Each row below holds a small network's activations on one input, seen along a few directions.
In each table, some parts of the input vary, and every possible input appears once, in random order.
A made-up example of a description, with smaller parts first: one of 2 separate values, together with either a single point or one of 11 places along a line or (one of 5 places around a ring, together with one of 6 places along a line).
Shared parts are said once, and a part with two or three values counts as separate values.
(in the rows, 128 means zero)

Other details of the inputs vary at random and push rows far along two fixed directions, the same in every table; ignore that.

A family of inputs:
r1: [ 40  96 191 178  38 124 104 136 143 213 113]
r2: [155 112  99  96 157 125 138 121 127 101 155]
r3: [112 118 146 115 109 114 112 112 138 131 117]
r4: [155 208 121  59 126 175 146 171  76 114 180]
r5: [185 112  84  94 170 123 137 131 136  88 151]
r6: [176  73  86 202 221 107 139  63 168  67  98]
r7: [201 159 114  89 157 138 120 114 153  73 129]
r8: [150 192 116 132 152 135 130 115 134  98 124]
r9: [ 72 115 146 119  90 112 121 153 126 172 114]
r10: [ 95 111 172 127  45 125 120 148 105 182 158]
r11: [157 158  82 110 186 149 170 125 107 105 155]
r12: [104 142 148 104 102 121 120 126 127 135 127]
r13: [110 146 138  61 100 126 133 150 117 146 151]
r14: [ 79 168 133 111 106 130 147 161 106 171 123]
r15: [120  92 109 210 179 117 136  69 135 111  98]
r16: [174 167  86  89 173 128 162 155 148 100 131]
r17: [ 89 120 139  98 119 135 147 154  94 148 154]
r18: [165 159 127 110 143 133 118 117 145  91 124]
r19: [154 195 111 138 158 137 120 127 138 109 125]
r20: [105 125 167 114 100 144 120 160  95 144 142]
r21: [ 90 127 169 157 109 117 109 119 137 137  99]
r22: [ 63 107 157 142  69 121 103 150 129 171  96]
r23: [174 128  84  94 174 131 147 139 124  95 155]
r24: [124  17 121 227 155  87  94  75 159 124  70]
r25: [190  57  69 212 219 100 121  69 173  72  89]
r26: [103  88 121 188 166  88 134  93 162 137  84]
r27: [209 125 112 100 160 141 120 121 130  80 140]
r28: [ 83  91 178 143  85 129  98 133  97 159 123]
r29: [121 130 113 195 167 103 131  76 153 118  87]
r30: [ 75  78 156 157  74 111  92 132 138 166  84]
r31: [184 192 124  36  71 173 134 171 134 136 177]
r32: [176 206 135  44 116 163 120 170 118 109 161]
r33: [ 78 128 173 126  34 141 106 146 133 196 135]
r34: [170  94  64 223 228 114 139  75 157  85  89]
r35: [ 85  89 144 133  98 103 111 133 140 164 105]
r36: [122 148 169  88  80 143  94 151 116 149 130]
r37: [196  71  92 208 212 108 122  51 172  57  91]
r38: [165 153 120  39 119 152 141 148 101  97 177]
r39: [147 229  99  57 121 165 156 184 107 120 154]
r40: [101  81 170 138  91 123 105 114 110 137 118]
r41: [152 155 105  60 150 148 161 179 100 112 172]
r42: [122  89 110 176 167  88 126  86 166 126  92]
r43: [160 195 110  55 123 155 151 191 127 110 147]
r44: [ 29 121 173 194  52 129 106 121 136 212 111]
r45: [154 159 118 108 153 123 143 122 145  99 125]
r46: [103 160 169 114  96 137 109 159 122 150 125]
r47: [125  54 132 229 174 102 115  68 154 101  81]
r48: [ 74  59 182 177  41 103 101 119 121 198 121]
r49: [169 154 102 141 141 138 150 120 133 118 162]
r50: [ 80  98 138 119 113 124 130 131 101 152 145]
r51: [175 162  97 134 176 149 148 108 118  78 139]
r52: [ 58 112 137 151 117 129 141 140  86 176 127]
r53: [146 212 101  64 144 146 171 153 106 126 156]
r54: [ 49  73 167 164  89 117 115 151 100 176 111]
r55: [113 130 142  81 102 142 133 141  94 127 160]
r56: [203 128  99 141 154 125 149 119 155  97 159]
Each input here is: one of 2 separate values, together with one of 4 places along a line, together with either a single point or one of 6 places around a ring.
Question: The inputs of r28 and r20 match in every part but the place on the line of 4. If r37 is changed in the same way as r28 into r20, which row does it become?
Answer: r47
Question: The inputs of r54 and r34 match in every part but the place on the line of 4. If r1 is changed in the same way as r54 into r34, which row does it become?
Answer: r44
Question: List by row number the other rows that have the place on the line of 4 and the choice among 2 separate values in common with r34.
Answer: r4, r11, r15, r49, r51, r52
Question: Which other rows does r19 become when the place on the line of 4 takes its other values? List them by row number.
Answer: r32, r36, r46
Question: List by row number the other rows that have the place on the line of 4 and the choice among 2 separate values in common with r24.
Answer: r2, r5, r27, r38, r40, r48
Question: Which other rows does r42 become when the place on the ring of 6 takes its other values? List them by row number.
Answer: r9, r12, r18, r22, r32
Question: Which other rows does r3 become when the choice among 2 separate values takes its other values? List them by row number.
Answer: r38
Question: Which other rows does r55 become when the choice among 2 separate values takes its other values? List them by row number.
Answer: r12
